Each row below holds a small network's activations on one record, seen along a few directions.
Each row is followed by the record's values for the fields H, E, U, J, V, M.
A field that a record lacks is written absent.
The largest differences between rows may come from other fields.
[ 30.9 -39.2  33.1  18.6 -11.8 -10.1  39.5  22.9  -5.8   8.4  12.8  10.5
 -50.6  19.6 -46.1   9.6   2.1  -5.7   9.0 -59.1]	{H: h2, E: e4, U: u1, J: absent, V: absent, M: m1}
[-14.9  28.9 -32.9  19.8   2.0   5.2 -24.7 -12.5   3.6   2.4 -21.1  -1.3
  38.0  20.9  34.1 -17.9  -6.6  -0.4   1.5  44.4]	{H: h1, E: e3, U: u3, J: j1, V: v2, M: m1}
[ 26.5 -42.1  56.9 -13.6  -5.0  -0.9  37.5   8.4 -12.3  -2.1   4.0 -13.2
 -54.6 -20.1 -49.6  -5.9  12.1  -0.8   0.8 -63.6]	{H: h1, E: e4, U: u2, J: absent, V: absent, M: m2}
[ 28.9 -39.4  39.7  23.3  -7.4   5.3  41.3   8.0  -4.2  -1.7   2.7   3.1
 -51.0  18.6 -46.4  -6.6  14.5  -7.0   7.1 -59.4]	{H: h1, E: e3, U: u1, J: absent, V: absent, M: m1}
[ 19.5 -37.3  46.5 -13.1 -11.7 -10.0  26.8  12.0 -14.5   8.6   1.6  -5.0
 -48.1 -18.9 -43.8  -7.1   1.4  -3.4   0.7 -56.1]	{H: h1, E: e4, U: u2, J: absent, V: absent, M: m2}
[  5.5 -28.9  13.9  10.7  -6.9   3.3   8.0   9.3 -13.6  -3.5  23.8  12.9
 -36.8  19.5 -33.8  18.4  -1.6   4.8   6.4 -42.9]	{H: h2, E: e1, U: u1, J: absent, V: absent, M: m1}
[  9.4 -31.8  36.8 -14.0 -11.6  -8.7  13.0   7.6 -11.4   8.9  -1.2  -1.2
 -40.7 -18.9 -37.3  -8.4  -0.1  -3.1   0.9 -47.5]	{H: h1, E: e4, U: u2, J: absent, V: absent, M: m2}
[  5.0 -31.4  38.1 -14.8  -2.3   2.4  10.1  -0.4  -8.1  -3.2  -1.4  -7.6
 -40.2 -19.4 -36.8  -8.5  10.1  -1.5   1.0 -46.8]	{H: h1, E: e4, U: u2, J: absent, V: absent, M: m2}
[ 11.5  -2.5  30.0 -14.5  13.2   3.4  16.3   5.3 -11.3 -14.2  23.9  -8.4
  -7.7 -18.8  -3.2  21.1  14.0  -1.3   0.6 -10.0]	{H: h1, E: e4, U: u3, J: j1, V: v1, M: m2}
[  4.1 -29.8  34.2 -15.4  -9.2  -3.6   7.2   2.7  -9.3   3.9  -2.2  -2.7
 -38.0 -19.6 -34.9  -8.9   3.6  -2.1   0.7 -44.4]	{H: h1, E: e4, U: u2, J: absent, V: absent, M: m2}
[ 14.4  -1.0   3.8  22.8 -10.4  -9.5  14.0  17.0  -9.5   7.7  17.7   0.2
   1.2  20.9   3.7  24.6  -5.9  -9.9   8.1   0.2]	{H: h1, E: e3, U: u3, J: j3, V: v1, M: m1}
[ -1.9 -25.0  24.7 -16.0  -7.7   0.5  -0.7  -3.6   6.0   3.3  -4.6  12.5
 -31.6 -19.5 -29.3 -10.0   9.6  -1.7   0.1 -36.9]	{H: h1, E: e4, U: u1, J: absent, V: absent, M: m2}
[-29.8  27.4 -24.5 -20.1  15.8   8.3 -37.0 -18.5   4.5  -8.5  -3.8  -1.4
  36.3 -17.2  31.3  -3.3  -1.0   8.3  -6.1  40.0]	{H: h2, E: e1, U: u3, J: j1, V: v3, M: m2}
[ 30.7 -44.7  51.9  24.4  -6.8   5.6  51.1  11.7 -17.1  -6.5   8.5  -5.4
 -58.1  18.8 -52.7  -5.3  15.0  -7.5   9.4 -67.8]	{H: h1, E: e3, U: u1, J: absent, V: absent, M: m1}
[ 30.7 -48.5  71.3 -13.7  -5.8   2.9  51.5  12.1 -20.2  -7.9  10.5 -11.6
 -63.1 -20.8 -57.1  -4.4  19.1  -1.9   1.2 -73.6]	{H: h1, E: e4, U: u1, J: absent, V: absent, M: m2}
[  8.2 -31.0  34.8 -16.1 -11.6  -8.2  12.1   6.4 -11.1   7.7  -1.6  -0.9
 -39.6 -20.1 -36.4  -8.6  -0.8  -1.5  -0.2 -46.2]	{H: h1, E: e1, U: u2, J: absent, V: absent, M: m2}
[-28.7  36.0 -58.1  18.8 -10.2  -8.6 -45.2  -6.8  19.2  27.6 -26.7  15.8
  54.5  20.9  46.2 -18.8 -18.1  -5.9   1.4  63.4]	{H: h1, E: e3, U: u3, J: j3, V: v2, M: m1}
[ 13.8 -27.6  11.9   8.8  -3.2  11.1  21.3  -1.1   2.9  -3.9  -3.3  14.0
 -35.0  17.5 -32.3  -9.4   4.8   8.1  -0.2 -40.9]	{H: h2, E: e1, U: u1, J: absent, V: absent, M: m1}
[ 29.6 -41.3  50.8 -15.8 -11.8  -7.1  38.3  17.0 -14.8   2.8   7.2   3.6
 -53.5 -20.6 -48.6  -1.7   4.2   3.4  -2.0 -62.4]	{H: h2, E: e1, U: u1, J: absent, V: absent, M: m2}
[ -1.5 -21.6   6.8  21.6  -9.1   2.5  -1.3  -2.9  10.7   4.9  -6.4  17.5
 -27.1  19.8 -25.2 -10.9   5.2  -7.1   8.4 -31.5]	{H: h1, E: e3, U: u1, J: absent, V: absent, M: m1}
[ 25.7 -40.0  48.9 -15.9  -8.1  -2.6  37.1  10.3 -16.5   0.0   3.0 -10.3
 -51.8 -19.8 -47.1  -6.4   3.5   5.9  -2.8 -60.4]	{H: h2, E: e1, U: u2, J: absent, V: absent, M: m2}
[-17.1   7.4  -4.6 -16.4 -10.9  -9.2 -23.8   7.2  -5.9  11.6  17.8  10.3
  15.7 -17.7  13.7  27.0  -9.7  -5.4   0.3  15.6]	{H: h1, E: e4, U: u3, J: j3, V: v1, M: m2}
[-33.0  43.0 -64.8   5.3   2.9   4.2 -46.1 -20.5  15.3   4.1 -28.1   7.4
  57.4  19.4  48.6 -21.2 -19.0  12.5  -5.4  67.2]	{H: h2, E: e1, U: u3, J: j2, V: v2, M: m1}
[ 27.8 -36.2  42.1 -16.1  -8.6  -9.2  28.7  15.2   1.3   4.4   7.7   8.4
 -48.3 -20.2 -44.0   6.8   3.6   2.3   0.1 -56.3]	{H: h2, E: e1, U: u1, J: absent, V: absent, M: m2}
[ 24.8 -47.3  68.9 -13.7  16.7  12.4  39.8   5.5 -10.9 -19.3  25.9 -14.4
 -61.5 -20.8 -55.7   8.7  31.9  -3.2   5.5 -71.7]	{H: h1, E: e4, U: u1, J: absent, V: absent, M: m2}
[  7.7 -25.8   8.3  11.0 -10.3   0.8  13.3   4.4  -9.0   3.7  -4.3   6.2
 -32.6  19.5 -30.1  -9.9  -2.6   6.5   2.8 -38.0]	{H: h2, E: e1, U: u2, J: absent, V: absent, M: m1}
[ 22.1 -36.3  32.4  24.3 -11.7  -6.9  28.9  15.8  -5.4   5.8  10.1   9.0
 -46.7  19.7 -42.6   3.7   2.7 -10.8  11.7 -54.5]	{H: h1, E: e3, U: u1, J: absent, V: absent, M: m1}
[ 15.2 -44.2  62.6 -14.4  12.6   8.8  27.7   7.0 -15.2 -18.7  33.6 -13.7
 -57.4 -20.7 -52.1  18.8  26.1  -4.6   6.6 -67.0]	{H: h1, E: e4, U: u1, J: absent, V: absent, M: m2}
[ 30.8 -41.6  52.4 -13.8 -11.8 -10.1  34.4  20.9  -4.2   9.7  11.8   5.8
 -53.9 -20.1 -49.0   9.9   4.1  -6.8   3.1 -62.9]	{H: h1, E: e4, U: u1, J: absent, V: absent, M: m2}
[ 10.0 -35.4  32.6  23.8   0.2   2.6  14.7   9.9  -7.6  -8.8  29.0   2.8
 -45.5  20.2 -41.6  21.5  11.1  -9.8  15.9 -53.1]	{H: h1, E: e3, U: u1, J: absent, V: absent, M: m1}
[11.6  7.9  2.3 22.0  8.0  5.6  6.3  3.2  0.1 -7.9 13.1 -5.1  1.7 20.6
  3.7 16.0  7.8 -6.7  7.1  4.1]	{H: h1, E: e3, U: u3, J: j1, V: v1, M: m1}
[ -6.8 -19.5  -4.3 -17.7 -11.2  -5.7   3.7  -0.6  -6.5   9.1  -7.5   4.4
 -24.1 -19.3 -22.6 -11.4  -4.8   2.3 -11.0 -28.1]	{H: absent, E: e1, U: u2, J: absent, V: absent, M: m2}
[ 12.1 -35.4  45.1 -13.9   0.8   4.8  20.0   0.4  -9.3  -7.1   0.6 -11.6
 -45.5 -19.2 -41.6  -7.5  14.2  -0.7   1.0 -53.1]	{H: h1, E: e4, U: u2, J: absent, V: absent, M: m2}
[  1.7 -22.7   3.3  10.2  -5.1   5.9   6.0  -1.0  -6.6  -0.9  -5.8   5.4
 -28.5  19.5 -26.5 -10.6  -3.7   7.7   2.2 -33.3]	{H: h2, E: e1, U: u2, J: absent, V: absent, M: m1}
[ 22.7 -40.8  55.1 -13.7   0.2   4.0  33.5   4.1 -10.8  -7.0   3.4 -12.9
 -52.8 -20.1 -48.0  -6.2  16.2  -0.9   1.2 -61.5]	{H: h1, E: e4, U: u2, J: absent, V: absent, M: m2}
[ 13.8 -35.5  28.3 -16.3  -6.1   5.3  40.8   3.8 -15.9  -6.9   3.8  -5.8
 -45.7 -20.4 -41.7  -7.5  11.6   2.8  -7.4 -53.3]	{H: absent, E: e1, U: u1, J: absent, V: absent, M: m2}
[  5.7 -27.0  16.9  22.9 -10.5  -1.2   8.9   3.3  -4.1   5.2  -3.7   2.5
 -34.2  20.5 -31.6  -9.6  -0.5  -7.1   9.7 -39.9]	{H: h1, E: e3, U: u2, J: absent, V: absent, M: m1}
[ 26.3 -41.1  53.6 -13.1 -11.3  -6.7  36.3  12.0 -14.6   4.1   3.5 -10.4
 -53.3 -19.6 -48.4  -6.2   6.0  -2.5   0.2 -62.1]	{H: h1, E: e4, U: u2, J: absent, V: absent, M: m2}
[  1.8 -29.3  34.7 -16.0   4.3  11.4   4.4  -4.0   2.8 -10.8  -0.2   2.9
 -37.4 -19.9 -34.4  -9.0  20.1  -0.8   1.4 -43.6]	{H: h1, E: e4, U: u1, J: absent, V: absent, M: m2}
[-29.6  36.7 -53.9  18.0 -10.2  -5.2 -49.5 -14.0  13.6  17.9 -26.1  11.0
  49.7  21.0  42.2 -20.2 -17.7  -0.4   1.3  59.3]	{H: h1, E: e3, U: u3, J: j3, V: v2, M: m1}
[ 25.2 -40.3  50.3 -15.9  -2.1   2.8  37.0   6.3 -13.7  -5.7   3.1 -12.7
 -52.1 -19.8 -47.4  -6.4   9.0   7.4  -2.6 -60.8]	{H: h2, E: e1, U: u2, J: absent, V: absent, M: m2}
[ -0.4  21.0  -0.1 -16.3  16.8   4.8  -4.4  -9.7  14.5 -10.8 -11.2  -4.2
  17.2 -18.5  17.1 -10.0  10.0   1.2  -4.6  23.3]	{H: h1, E: e4, U: u3, J: j1, V: v2, M: m2}
[-38.8  31.2 -61.4 -21.0 -10.2  -8.6 -49.0 -10.9   3.5  17.5 -12.7  14.6
  49.8 -18.2  42.9   0.4 -17.7   2.7 -16.5  56.4]	{H: absent, E: e1, U: u3, J: j3, V: v3, M: m2}
[  3.7  15.9  -1.9 -17.3  -4.2  -7.1  -8.4   0.1   5.8   9.0 -14.5  -2.0
  13.9 -19.3  13.9  -7.0  -3.4   1.7  -5.6  20.4]	{H: h1, E: e4, U: u3, J: j3, V: v2, M: m2}
[  6.3 -28.2  19.7  23.3  -3.4   5.0  11.2  -0.2  -2.4  -1.8  -3.0  -2.2
 -35.8  20.7 -33.0  -9.3   6.1  -6.4   9.6 -41.8]	{H: h1, E: e3, U: u2, J: absent, V: absent, M: m1}

Which values does each new row have?
[  7.2   0.6  22.8 -16.1   7.2   2.5   4.6   4.4 -10.2  -9.8  21.0  -7.5
  -3.8 -19.4  -0.5  21.4  10.5  -1.6  -0.4  -4.7]	{H: h1, E: e4, U: u3, J: j1, V: v1, M: m2}
[-20.2  30.6 -30.4 -17.8 -10.4  -8.8 -37.5   0.2  11.0  21.3 -11.8  12.7
  43.4 -17.7  38.3   4.0 -15.2  -3.2  -5.1  50.7]	{H: h1, E: e4, U: u3, J: j3, V: v3, M: m2}
[ 28.3 -36.8  28.2  12.0 -11.2  -2.0  38.7  16.1 -10.3   1.5   6.6  10.0
 -47.5  17.9 -43.3  -1.9   1.2   3.7   4.0 -55.3]	{H: h2, E: e1, U: u1, J: absent, V: absent, M: m1}
[  4.1  15.1 -22.1  20.8 -10.8  -9.1   0.5   6.4   8.3  19.8 -16.4   1.2
  23.8  20.0  22.1 -13.3 -11.0  -6.4   2.9  28.6]	{H: h1, E: e3, U: u3, J: j3, V: v2, M: m1}
[ -3.1   8.0 -20.9 -18.9  -8.8  -9.2   3.7   8.0  -6.2   7.1  12.4   0.1
  14.0 -18.9  15.4  21.6  -9.3   0.8 -12.7  15.5]	{H: absent, E: e1, U: u3, J: j3, V: v1, M: m2}
[ 23.2 -34.9  26.6  11.4  -0.8   8.2  35.7   4.8  -8.9  -6.5   0.4  -6.7
 -44.9  18.1 -41.0  -7.7   2.5   8.1   2.9 -52.4]	{H: h2, E: e1, U: u2, J: absent, V: absent, M: m1}
[ 39.7 -49.3  54.9  26.1 -12.1 -10.3  56.1  30.6 -18.1   4.7  27.1  -1.4
 -64.3  19.5 -58.1  20.2   5.6 -13.5  14.0 -74.9]	{H: h1, E: e3, U: u1, J: absent, V: absent, M: m1}
[ -5.2   9.9 -12.5 -18.0  13.0   6.3   6.5  -3.5  -6.8 -11.7  17.0  -5.3
   9.5 -18.5  11.8  17.8   7.0   4.0 -10.7  10.7]	{H: absent, E: e1, U: u3, J: j1, V: v1, M: m2}
[-31.4  37.7 -60.8  18.9 -10.2  -8.6 -48.9  -7.8  20.9  27.9 -27.5  17.3
  56.5  21.2  47.7 -18.9 -18.6  -5.6   1.7  65.9]	{H: h1, E: e3, U: u3, J: j3, V: v2, M: m1}
[ 25.5 -35.8  28.0  10.5  -1.9  11.6  40.0   4.6  -6.0  -7.8   0.8   5.2
 -46.1  17.2 -42.1  -7.4   8.8   7.6   0.6 -53.8]	{H: h2, E: e1, U: u1, J: absent, V: absent, M: m1}
[  7.2  -7.6  21.2 -14.6 -11.2  -9.5  11.3  21.1 -10.3  10.0  25.7  -4.0
   0.1 -18.6   2.9  31.7  -5.0  -6.9   1.5  -4.5]	{H: h1, E: e4, U: u3, J: j3, V: v1, M: m2}
[ 32.5 -40.8  38.9  24.6 -11.8 -10.1  40.0  24.6  -4.3  12.1  13.4   9.7
 -52.8  19.5 -48.0  10.7   2.6 -13.5  12.0 -61.6]	{H: h1, E: e3, U: u1, J: absent, V: absent, M: m1}
[-10.7  11.8 -25.4 -18.8  -5.6  -5.5 -10.2   0.9  -5.2   3.9  10.8   3.3
  15.1 -18.0  15.3  19.3  -8.1   3.4 -12.0  18.2]	{H: absent, E: e1, U: u3, J: j3, V: v1, M: m2}
[ -0.3 -21.5  -1.1 -17.6  -8.0   4.9  11.7  -6.1   5.4   1.9  -6.4  12.1
 -26.9 -19.8 -25.1 -10.9   6.7   4.1 -10.6 -31.4]	{H: absent, E: e1, U: u1, J: absent, V: absent, M: m2}
[-15.9   8.0   5.0 -16.7   5.4   1.8 -19.8  -2.2  -7.0  -7.0  22.5  -2.3
  10.2 -18.2   9.4  24.5   4.4  -1.9   1.0   9.6]	{H: h1, E: e4, U: u3, J: j1, V: v1, M: m2}
[ 36.4 -47.3  66.3 -15.3  -1.3   2.2  44.3  14.3 -11.9  -7.8  14.3  -6.7
 -61.6 -20.8 -55.8   3.5  21.1  -2.6   2.4 -71.8]	{H: h1, E: e4, U: u1, J: absent, V: absent, M: m2}
[  9.8 -28.4  14.8  10.8   5.1  14.6  19.1  -3.4  -6.2 -11.7  -2.9  -5.0
 -36.1  19.1 -33.3  -9.2   4.7   8.8   2.2 -42.1]	{H: h2, E: e1, U: u2, J: absent, V: absent, M: m1}
[ -5.3  17.6 -10.9 -16.8 -10.7  -9.1 -11.8   1.6  -3.8  17.3 -17.5  -3.0
  29.9 -18.5  28.0 -14.8 -11.8   1.0  -7.0  33.8]	{H: h1, E: e4, U: u3, J: j3, V: v2, M: m2}
[  1.4  12.0 -13.5 -18.7   9.9   6.2   7.8  -2.2  -3.6 -10.1  10.3  -5.2
   8.8 -19.5  11.3  13.8   6.0   3.9 -13.5  12.4]	{H: absent, E: e1, U: u3, J: j1, V: v1, M: m2}
